Each row below holds a small network's activations on one input, seen along a few directions.
In each table, some parts of the input vary, and every possible input appears once, in random order.
A made-up example of a description, with smaller parts first: one of 8 places around a ring, together with either a single point or one of 9 places along a line or (one of 3 separate values, together with one of 6 places along a line).
Shared parts are said once, and a part with two or three values counts as separate values.
(in the rows, 128 means zero)

A family of inputs:
r1: [129  84 125 100 171 151 165 105 132 168 157 160 170 173 114]
r2: [139 192 160 151 147  93  94  96 151  47  64  97 110 107 124]
r3: [109 165  85 106 139 124 110 136 118 118  79  91  79 166 118]
r4: [167 103 189 138 157 117 177  56 152 102 152 130 213 117 137]
r5: [139  95 165 193 154  87 124  97 134  56 135 107 158  91 126]
r6: [150  62 151  75 113 177 141 143 131 164 112 177 137 135 118]
r7: [146 138  83 120 150 150 121  94 127 176 123 134 122 150 126]
r8: [ 88 136  86  91 168 129 131 110 143 134 181  82  53 142  99]
r9: [100  87 131  76 157 133 158 118 176 202 191 132 141 160 116]
r10: [129 144  90  90 145 129 118 108 161 205 161 105  92 135 119]
r11: [183 162 152 156 141 116 130  46 156 108 116 121 157 101 150]
r12: [107 133  83 129 171 151 140  93 111 105 144 110  79 167 110]
r13: [129 134 167 178 111  89 142 144 128  71  99 132 156  43 139]
r14: [ 84  80 110 118 157 101 123 154 138 155 184 105  81 137 136]
r15: [ 97 170  93  68 137  98 105 156 146 146 122  67  49 151 104]
r16: [111 111 101 152 105 112 151 188 103 144 112 151 105 112 131]
r17: [112 121 141 127 115 139 130 163 146 235 168 114 112 120 134]
r18: [162 135 134 165 109 170 121 151 107 160 136 142 181 123 141]
r19: [171  88 162  83 107 191 135 143 124 119 122 178 175 137 135]
r20: [165 133 187 180 109 131 139 108 132 136 122 111 190  65 156]
r21: [124 154  96 149 161 162 122  89 118  57 145 119 117 175 117]
r22: [176  82 213 104 102 148 154  97 149  97 102 142 183  77 154]
r23: [107 189 172 148  80  77  93 134 104  67  65 137 139  57 138]
r24: [127 127 103 168  93 128 131 182 107  99 113 154 148 108 133]
r25: [ 91 161 102 117  67  95 111 175  75 139  79 144  92 125 128]
r26: [124 183  95 134 122 138  90 129 130  71  77 103 113 171 126]
r27: [104 178 103 138  52 110  90 166  85  93  76 149 134 122 132]
r28: [129  65 163  54  94 156 139 154 173 194 149 151 102 133 116]
r29: [156 109 138 113 164 164 156 104 126 121 167 168 206 180 127]
r30: [139 160 158 173 169 112 133  51 145  34 130 104 115 114 108]
r31: [138 115 126 151 124 158 131 153 109 205 131 139 144 125 131]
r32: [169 162  95 132 142 162 112  91 128 129 129 144 155 158 145]
r33: [131  93 111 173 149 131 112 138 105  84 149 132 150 155 133]
r34: [110  75 100 152 162 119 128 141 103 127 146 130 111 151 131]
r35: [ 88 117 119 124  99  90 147 201 136 173 151 127  75 109 134]
r36: [ 77 167 121  84  64  71 104 192 102 166 118 121  60 119 121]
Q: Changing only one part turns r20 into r17. The same change can be made to r2. Which row results?
A: r15
Q: What do these inputs look like to the network?
A: one of 4 places along a line, together with either one of 4 separate values or one of 5 places around a ring
Q: Change only the choice among 4 separate values in r1. List by row number the other rows that result.
A: r6, r7, r31
Q: Start at r28 and move only the place on the line of 4, one step at a time. The first step leads to r6. Which rows follow, in order?
A: r19, r22
Q: Change only the choice among 4 separate values in r29. List by row number the other rows that result.
A: r18, r19, r32
